These are the activations of a small neural network, seen along a few directions. Each row is one input.
In each table, some parts of the input vary, and every possible input appears once, in random order.
Descriptions start from the smaller parts, as in this example, which fits no table here: one of 2 separate values, together with either a single point or one of 11 places along a line or (one of 4 places along a line, together with one of 8 places around a ring).
Shared parts are said once, and a part with two or three values counts as separate values.
In the rows, 128 means zero.

Other details of the inputs shift rows strongly along two fixed directions, in all tables alike. That doesn't count.

Table:
R1: [108 169 116 166 123 136 123 164 144 102 163 111 173]
R2: [138 132 128 120 105 106 174 129 140 195  89 127  86]
R3: [100 148 111 167 163 155 144 160 112  82 158 104 166]
R4: [137 138 113 155 124 120 115 135 131 101 148 118 128]
R5: [146 135 142 129 100 122 153 156 130 138 116 108 143]
R6: [145 131 136 115 110 113 137 154 143 125 121 111 139]
R7: [120 151 123 118 177 196  94 190 138  92 121  75 173]
R8: [105 114 119 161 150 141 158 133 119 138 141 123 123]
R9: [183  93 131 117 137 166 125 128  98 163  68 115  52]
R10: [156 109 128 112 134 113 182 125  98 157  69 114  82]
R11: [146 131 137 122 102 117 145 156 135 135 118 110 138]
R12: [131  91 125 163 132 134 157 111 101 148 133 137  91]
R13: [142 136 112 158 132 120 136 132 109 111 132 121 105]
R14: [141 131 119 115 137 106 179 134 126 171  81 113  76]
R15: [123 151 134 133 111 124 156 152 142 151 117 113 143]
R16: [137 132 136 100 161 188  75 177 134  82 122  86 174]
R17: [141  89 120 151 129 125 170  90  94 175 109 149  57]
R18: [123 130 151  93  80 102  58  82 157 128 159 182 155]
R19: [134  95 138 107 134 128 158 125 115 143 115 125 121]
R20: [167 112 128 128 119 108 149 128 106 133 105 123  85]
R21: [118 142 115 122 163 179  84 124 135 142 108 126 105]
R22: [122 156 117 134 145 129 137 186 151  89 140  79 174]
R23: [162 118 126 117 121 107 165 154 130 143  95  96 100]
R24: [158 123 143 141  88 117 142 128 118 145 120 132 116]
R25: [101 132 125 136 162 153 147 171 128  90 155  95 189]
R26: [114 160 107 154 141 126 122 155 147  97 151 104 152]
R27: [176 109 130 140  97 107 164 133 116 158  98 123  74]
R28: [111 102 148  96 121 126  75  82 133 106 169 174 164]
R29: [138 136 123 156  97 116 127 118 127 142 136 143 109]
R30: [145 103 134 118 137 129 178 140 100 140  98 111 106]
R31: [124 102 140 130 143 143 147 165 119 101 145 100 169]
R32: [114 133 120 165 147 151 118 140 103  69 169 122 164]
R33: [ 69 118 148  77 135 123  77  83 168 133 165 175 176]
R34: [161 103 130 124 123 111 156 100  92 148  87 139  75]
R35: [110 167 113 162 131 132 121 164 150  95 160 109 168]
R36: [112 131 136  99  87  91  60  45 164 158 147 206 107]
R37: [107 166 108 152 152 131 119 157 134  82 156 108 162]
R38: [ 73 117 133  87 128 112  81  32 155 171 149 210 117]
R39: [112 147 108 149 153 129 147 122 113 122 117 125 121]
R40: [108  81 158  77 105 107  68  41 143 153 153 206 124]
R41: [143 120 114 153 134 120 157 100  90 143  99 138  74]
R42: [125 147 126 123 121 116 145 154 153 139 121 111 137]
R43: [112 158 125 152 108 124 134 126 142 149 136 137 134]
R44: [ 78 136 140  79 140 125  89  90 153 122 150 165 169]
R45: [137 139 130 159  94 121 131 114 123 146 134 144 114]
R46: [140 139 115 162 165 200  81 171 109  74 139  89 146]
R47: [109 133 147  56 116  95  63  84 163 120 140 170 154]
R48: [169 110 127 130 110 105 144 130 121 137 109 118  89]
R49: [116 113 145 104 124 128  83  95 123  93 160 162 161]
R50: [113 142 122 115 151 125 147 133 124 123 108 117 139]
Each input here is: one of 5 places around a ring, together with either a single point or one of 9 places along a line.
The inputs of R9 and R46 match in every part but the place on the ring of 5. If R20 is changed in the same way as R9 into R46, which row does it become?
> R13
The inputs of R43 and R5 match in every part but the place on the ring of 5. If R39 is changed in the same way as R43 into R5, which row does it become?
> R10
Change only the place on the line of 9 in R36. List by row number the other rows that result.
> R4, R12, R13, R17, R29, R32, R41, R45
Change only the place on the ring of 5 in R1. List by row number the other rows that result.
> R2, R11, R18, R29
Change only the place on the ring of 5 in R48. List by row number the other rows that result.
> R4, R22, R23, R26

Table:
R51: [110 111 122 130 135 124 121  87 153 171 119 144  97]
R52: [121 124 107 168 168 163 169 199 129  98 126  59 159]
R53: [135 160 113 141 154 140 170 197 116  99 134  77 150]
R54: [122 148 132 108 135 134 116 163 128  71 173 109 185]
R55: [ 93 149 131 125 134 134  91  87 136 116 147 161 165]
R56: [151 101 142 113  96  98 121 110 152 152 120 146 108]
R57: [107 148 112 131 124 104  81  96 154 110 152 151 154]
R58: [125 120 137  95 124  86 126  99 142 157 105 137 109]
R59: [ 99 164 117 118 123 117  74  99 147 110 172 170 150]
R60: [154 109 152 118  84 115 132 111 132 165 110 152 108]
R61: [147 114 145 104  96 111 123 117 140 157 133 161  95]
R62: [193 124 124 128 139 160 135 162 107 137  61  87  65]
R63: [135 160 117 161 130 152 155 208 140 105 144  81 145]
R64: [109 127 129 104 133 127 135  88 125 161  98 160 118]
R65: [131  93 139 105 135 136 139 121 119 151 129 150 100]
R66: [172 119 118 157 113 107 189 163 115 120 102  87 103]
R67: [156 129 115 160 188 204 107 181  93  63 120  68 141]
R68: [142 105 140 134  92 122 115  94 119 161 127 161 108]
R69: [109 130 121  97 146 124 137 102 129 154 116 160 100]
R70: [108 123 133 102 144 121 131 113 121 140 123 155 107]
R71: [134 138 123 113 111  88 128  99 158 154 104 148 105]
R72: [120 119 158  90 108 128  85 114 142 126 150 147 179]
R73: [153 115 115 191 131 140 143 190 114  76 158  75 161]
R74: [104 118 133 108 129 145 130 101 139 176 103 148 117]
R75: [ 98 159 140  86 121 119  84 101 153 122 140 152 184]
R76: [159 141 131 165 110 120 187 169 103 136  89  96 108]
R77: [115 124 131 124 136 115 132  93 115 154 128 161  81]
R78: [135  82 136 130 126 117 125  90 130 154 127 149  97]
R79: [102 160 123 160 120 156  87 149 145  95 168 117 194]
R80: [113 122 145 153 133 162  96 144 121  75 178 124 200]
R81: [135 140 136 111 106  96 136 116 134 156 114 155  83]
R82: [106  95 141  98 135 126  82 106 150 108 156 152 169]
R83: [115 129 136 123 111 130  67 119 141  98 191 162 161]
R84: [150 137 109 177 130 123 179 165  90 132 119 103  81]
R85: [139 121 104 169 154 123 182 133 111 139 101 101  92]
R86: [166 118 122 112 136 150  79  88 116 154  90 145  65]
R87: [125 133 132 137 101 106 117  87 116 158 114 160 103]
R88: [150 100 114 163 140 122 179 128 100 124 114 103  95]
R89: [149 123 109 177 126 105 166 143 107 134 107 101  90]
R90: [137 112 118 167 148 116 171 132 105 134 106 104  91]
R91: [101 150 135 164 146 150 108 150 112  66 164 112 197]
R92: [116 131 127 102 182 200  44 164 123  42 134 101 190]
R93: [139 134 107 163 154 138 190 144  98 145 112 112  76]
R94: [127 132 138  91 125 101 139 115 126 164 112 144  91]
R95: [124 107 130  93 132 122 142  98 115 145 123 160  95]
R96: [124 134 123  99 132  97 131 107 150 150 108 130 124]
R97: [129 127 121 176 139 162 173 150 111 152 110  97 112]
R98: [ 91 124 132 107 148 116  92 111 145  96 144 142 169]
R99: [149 129 140 119  88 109 142 109 124 143 109 145 115]
R100: [ 98 152 152  93 120 117  79 115 143 106 148 143 192]
R101: [127 134 102 166 173 146 176 189 114  81 122  68 161]
R102: [154 130 113 165 121 125 182 176 142 151  96  79  99]
R103: [129 110 136 126 115 125 136  76 107 149 118 158 105]
R104: [126 120 112 142 114 113 123 100 151 175 115 137  88]
R105: [149 117 136  63 144 154  67 111 127 142  78 125  95]
R106: [139 119 143  92 104 110 139  96 119 158 106 143 119]
R107: [101 157 144 108  97 131  74 113 176 132 147 155 175]
R108: [124 113 129 114 126 120 131  82 114 144 139 166  88]
R109: [112 130 137  85 123 104  83 108 156  90 160 135 186]
R110: [128 101 140 125 129 135 123 106 120 144 149 157 100]
R111: [123 152 116 155 127 139 108 161 116  55 189 116 177]
R112: [147 106 126 140 134 142 190 140  86 135  94 109 111]
R113: [153 148 122 151 121 133 162 191 114  78 149  92 146]
R114: [107 126 125 124 136 139 126 100 140 171 134 153  87]
R115: [ 94 138 134  88 127 118  75 111 184 130 149 135 173]
R116: [114 146 138 117 113  95  86 122 162  97 146 140 166]
R117: [143 105 135 160 145 168 168 187  94  99 129  85 163]
R118: [142 123 126 140  96 116 135  95 107 144 120 148 107]
R119: [145  95 116 136 144 123 182 137 105 126 102 104 105]
R120: [104 121 126 100 141 141 130 112 144 171 121 151  98]
R121: [ 93 144 138 130 148 148 104 150 121  71 152 121 206]
R122: [131 152 116 150 152 161 169 217 127 109 140  59 152]
R123: [ 92 152 144  94 119 140  77 122 166 128 150 135 193]
R124: [120 109 148  88 119 111  80 114 160 116 157 140 172]
R125: [161 107 135 125 128 132 175 170 108 148 121 100  99]
R126: [158 149 121 157 112 122 190 156 113 150  83 104 103]
R127: [118 140 116 135 117 130 117 115 142 163 140 147  95]
R128: [135 153 123 115 114 106 143 122 140 152 117 148  95]
R129: [144 109 116 134 105  95 130  87 124 144 120 146  90]
R130: [108 171 117 160 126 140  96 143 129  76 164 123 198]
Describe the family of inputs behind these rows.
> one of 5 places around a ring, together with either a single point or (one of 3 separate values, together with one of 5 places along a line)
The inputs of R126 and R75 match in every part but the place on the ring of 5. If R63 is changed in the same way as R126 into R75, which row does it become?
> R122
The inputs of R118 and R103 match in every part but the place on the ring of 5. If R127 is changed in the same way as R118 into R103, which row does it become?
> R114
The inputs of R102 and R52 match in every part but the place on the ring of 5. If R71 is changed in the same way as R102 into R52, which row does it become?
> R101
A walk changes only the place on the line of 5. It starts at R117 and steps to R112. List the rest of the walk in order.
> R121, R64, R74
Change only the place on the ring of 5 in R110. List by row number the other rows that result.
> R61, R65, R83, R125
Change only the place on the line of 5 in R124. List by row number the other rows that result.
> R58, R96, R109, R115
Change only the choice among 3 separate values in R61. List by row number the other rows that result.
> R56, R60
